These are the activations of a small neural network, seen along a few directions. Each row is one input.
In each table, some parts of the input vary, and every possible input appears once, in random order.
A made-up example of a description, with smaller parts first: one of 8 places around a ring, together with either a single point or one of 9 places along a line or (one of 3 separate values, together with one of 4 places along a line).
Shared parts are said once, and a part with two or three values counts as separate values.
In the rows, 128 means zero.

Other details of the inputs shift rows strongly along two fixed directions, in all tables alike. That doesn't count.
To show where, the next rows are all for the same input, with only those details redrawn:
[175 124 104 132 116 126 120 116 159 154 133 111 113 174 119 153]
[106 147 155 102 146 167 144  94 117 123 116 111 134  87 149 153]
[107 140 158 109 130 149 132 111 118 117 127 121 134 108 137 131]
[117 143 146 107 142 162 142  95 123 129 119 110 131 100 146 155]
[185 122  98 135 115 123 120 116 166 158 133 110 110 181 118 156]
[118 139 149 113 129 145 132 113 125 122 128 120 130 119 136 134]
[224 125  58 130 143 150 143  75 191 195 113  75 102 169 138 228]
[119 141 144 108 141 159 141  97 126 129 119 109 131 106 144 155]

Table:
x1: [158 116 125 135 119 126 114 131 140 151 114 130 132 141 139 146]
x2: [109 134 146 130 121 151 136 135 112 125  91 131 132 105 143 118]
x3: [105 135 151 136 118 101 128 160 104  73 129 170 134 135 107  84]
x4: [ 87 119 140 136 118  97 107 149 101 126 138 153 139 114 121  71]
x5: [148 118 101 154 115  79 115 146 129 109 156 139 121 162  95  81]
x6: [124 148 126 123 161 149 159  93 114 108 111 113 124  69 135 152]
x7: [148 118  94 155 113  81 120 153 125 108 155 155 132 158  95  93]
x8: [ 92 154 153 104 155 162 145 100 103 128  99 116 119  68 166 162]
x9: [ 90 122 129 138 110 114 120 160 110 123 130 152 141 116 117  65]
x10: [175 132  94 142 137 114 138 120 150 123 115 116 108 158 117 146]
x11: [123 115 137 113 145 137 121 142 121 146 127 124 150 119 151 134]
x12: [ 87 134 144 136 108 111 100 151 115 124 151 146 118 125 114  96]
x13: [223 115  59 150 134 132 126  98 176 200  92  95  99 170 142 209]
x14: [112 112 144 126 113 128 117 182 121 125 134 144 156 144 130  83]
x15: [109 120 145 103 163 157 170 107 117  96 121 112 141  78 152 157]
x16: [116 119 144 137 116 101 126 160 125  74 141 170 141 145 114  94]
x17: [ 77 120 168 105 156 148 166 129  97  72 127 147 158  68 147 132]
x18: [124 125 124 157 101 104  97 144 140 136 165 135 108 175  92  94]
x19: [147 116 112 111 138 125 122 140 140 159 142 115 129 146 138 153]
x20: [ 85 159 162 107 156 168 150  90 103 118 105 107 124  78 156 150]
x21: [152 113 128 148  85 112 106 176 143 131 126 150 133 173 118  91]
x22: [108 130 124 134 145 151 128 102 125 156 107 114 131  80 144 160]
x23: [137 127  87 130 136 105 125 118 138 164 138 120 113 127 126 140]
x24: [185 122  98 135 115 123 120 116 166 158 133 110 110 181 118 156]
x25: [ 99 146 156  96 145 161 143 105 110 128 111 121 137  67 165 163]
x26: [137 115 136 140 110  95 119 156 134  87 142 151 125 165 105  87]
x27: [108 118 126 157  92 116 108 166 129 135 129 143 132 144 105  85]
x28: [132 140 119 138 138 122 145 124 115 103 124 143 133 104 115 136]
x29: [124 112 141 120 117 110 106 159 124 130 163 136 133 176 103  89]
x30: [ 95 130 137 134 120 103 115 136 113 120 160 140 125 131 107  73]
- The inputs of x17 and x3 match in every part but one. If x15 is changed in the same way as x17 into x3, which row does it become? => x10
- What is each input in this table made of? => one of 5 places along a line, together with either one of 2 separate values or one of 4 places along a line
- Which other rows does x16 become when the choice among 2 separate values takes its other values? List them by row number. => x26
- Which other rows does x20 become when the place on the line of 4 takes its other values? List them by row number. => x2, x8, x13
- List by row number the other rows that have the place on the line of 5 in common with x23. => x4, x5, x7, x9, x30
